[127 106 147 132 134 118 123] Out: 123, 127

[[142 135 125 125 138]
 [157 111 157 135 109]] Out: 138, 157

[[126 124 106 117 137]
 [144 127 134 130 152]] Out: 137, 144

[[127 125 129 129 128 135]
 [123 124 118 117 128 157]
 [132 123 126 129 128 106]] Out: 135, 132

[[150 125 113 150 125]
 [117 113 125 119 132]] Out: 125, 117

[134 149 130 130 120 123 126] Out: 126, 134

[129 116 120 108 113 100 111] Out: 111, 129

[115 113 153 114 122] Out: 122, 115
---
[ 99 101 142 129 157 147] => 157, 99

[130 110 157 136 132] => 157, 110

[107 135 129 137 114] => 137, 107

[[101 129 126 130]
 [104 126 127 128]
 [139 130 124 123]] => 139, 101

[[134 119 131 127 136 142 105]
 [124 127 132 132 113 122 138]
 [131 121 139 130 137 140 110]] => 142, 105

[[158 129 132 116 125 124]
 [126 127 130 128 127 126]] => 158, 116
---
[[120 107 129 119 131 113 124]
 [121 133 117 137 139 130 144]
 [117 108 125 121 135 113 129]]: 117

[[111 128 116 121]
 [114 151 117 119]
 [112 128 116 120]]: 112

[[118 147 132  98 130]
 [132 126 138 145 145]
 [126 121 113 140 120]]: 126

[[106 142 147 100]
 [112 149 132 102]
 [156 139 135 116]]: 156

[[119 129 121 121]
 [106 108 136 148]
 [107 103 130 141]]: 107

[[146 151 153 115]
 [139 143 144 120]
 [137 139 140 122]]: 137

[[118 129 131 136 136 123 119]
 [122 124 141 136 147 128 124]
 [116 120 142 140 149 119 128]]: 116

[[124 130 133 106 131 124]
 [125 130 131 145 128 120]
 [126 124 129 118 130 138]]: 126
---
[[128 131 112 124 133 138 126]
 [131 129 103 125 131 138 121]
 [122 133 143 141 125 119 136]]	138

[[154 143 145 122 103 132 124]
 [122 138 129 120 134 125 131]
 [121 113 132 124 124 127 121]]	125

[[137 104 112 122 122 103 141]
 [140 121 111 144 121 129 138]
 [116 131 140 116 134 126 122]]	129

[[143 131 132 115 126]
 [137 131 115 132 138]
 [123 102 127 111 145]]	132

[[134 145 109 116 113 120]
 [137 113 133 129 137 133]
 [123 137 105 152 153 143]]	137

[[139 125 134 154 129 127]
 [130 132 128 145 128 126]
 [123 126 120 132 139 122]]	128
---
[114 128 130 128 151 135] -> 151
[143 120 107 103] -> 107
[116 121 114 106 144 137 118] -> 137
[144 155 123 138] -> 123
[138 119 154 123 120 124] -> 120
[119 140 126 130 154 126 132] -> 126
[109 137 156 145 151 142] -> 151
[105 145 120 125 141 107] -> 141
[148 109 120 106] -> 120
---
[103, 130, 148, 153, 126, 139] | 153, 103
[122, 154, 151, 103, 137, 126] | 154, 103
[115, 140, 121, 106, 127] | 140, 106
[140, 156, 127, 121, 120] | 156, 120
[[141, 138, 144, 131, 120, 124], [136, 104, 115, 150, 109, 145], [149, 114, 156, 140, 112, 145]] | 156, 104
[[157, 125, 121, 129, 144], [103, 124, 143, 143, 128], [119, 144, 116, 111, 122]] | 157, 103
[[134, 134, 131, 130, 124, 122], [143, 105, 109, 146, 112, 112], [125, 127, 122, 133, 129, 131]] | 146, 105
[138, 135, 115, 154] | 154, 115
[[118, 116, 115, 106], [133, 121, 130, 122], [134, 121, 131, 119]] | 134, 106
[113, 100, 98, 131] | 131, 98
---
[122 137 154 130]: 130
[114 132 103 112 139 102  99]: 99
[122 131 100 113]: 113
[106 115 153 118 133 122 108]: 108
[151 116 149 135 135]: 135
[ 99 145 134 130 120]: 120
[155 146 134 123 123 107]: 107
[107 108 132 139 133]: 133
---
136,156,117,124,131,138,141 ans = 117

124,126,140,103,118
108,121,136,108,146
130,134,130,114,135
ans = 140

112,110,128,124,151,117 ans = 128

129,132,131,124,124,155 ans = 131

133,140,131,107
130,145,126,118
ans = 131

124,121,135,112,126,105,121 ans = 135

129,149,153,122,155
143,115,101,142,117
ans = 153
---
[138 143 141 133 104 138] ==> 104

[[111 142 156 139 116 126 140]
 [145 133 107 125 136 110 132]] ==> 126

[152 136 113 135] ==> 113

[132 122 120 112 137 121 150] ==> 121

[[124 130 140 136 142 116 133]
 [134 150 144 124 143 108 132]
 [133 140 134 124 134 119 127]] ==> 116

[[117 115 128 133]
 [156 126 141 147]
 [134 128 135 128]] ==> 128
---
[119 127 147 106 143]: 119

[[106 113 114 148 120 111 135]
 [139 129 138 113 138 134 138]
 [114 117 123 138 120 117 143]]: 111

[[125 118 120 125 127 134]
 [131 126 122 131 121 143]
 [121 151 125 129 134 117]]: 118

[156 120 139 121]: 121

[158 108 119 153 144]: 119

[116 145 104 126 143 132]: 116
---
[132 157 129 131 121 131 126] -> 132, 126

[113 133 115 148 133 153 117] -> 113, 117

[[140 136 116 106 155 129]
 [137 130 121 100 139 133]
 [119 137 144 131 134 112]] -> 140, 112

[142 152 117 132] -> 142, 132

[135 134 123 120 107 132] -> 135, 132

[115 119 139 124 136 106 142] -> 115, 142

[[153 128 129 123]
 [129 145 119 138]] -> 153, 138

[[139 138 125 132 136 132]
 [143 123 137 106 127 131]] -> 139, 131
---
[[124 104 148 131 118]
 [139 116 140 137 110]
 [129 115 125 108 127]] -> 115

[[156 136 113 138 136]
 [151 135 116 138 135]
 [146 133 119 134 133]] -> 133

[[123 151 114 133 146]
 [109 141 118 101 127]
 [151 104 142 126 108]] -> 104

[[144 106 139 140 126]
 [118 129 143 106 149]
 [151 113 146 124 125]] -> 113

[[111 110 106 156 106]
 [130 110 153 143 101]
 [115 131 139 101 100]] -> 131

[[133 132 153 141 130]
 [131 133 155 140 130]
 [131 152 152 140 135]] -> 152
---
[132 130 117 136 150] --> 136
[139 129 130 119 141 156 117] --> 156
[140 153 110 147] --> 110
[116 125 127 118 152] --> 118
[120 136 100 108] --> 100
[153 133 103 141 146 130 149] --> 130
[104 150 143 152 138 126] --> 138
[122 146 114 153 105 146 109] --> 146
[125 129 137 127 107 151] --> 107
[107 134 129 130] --> 129
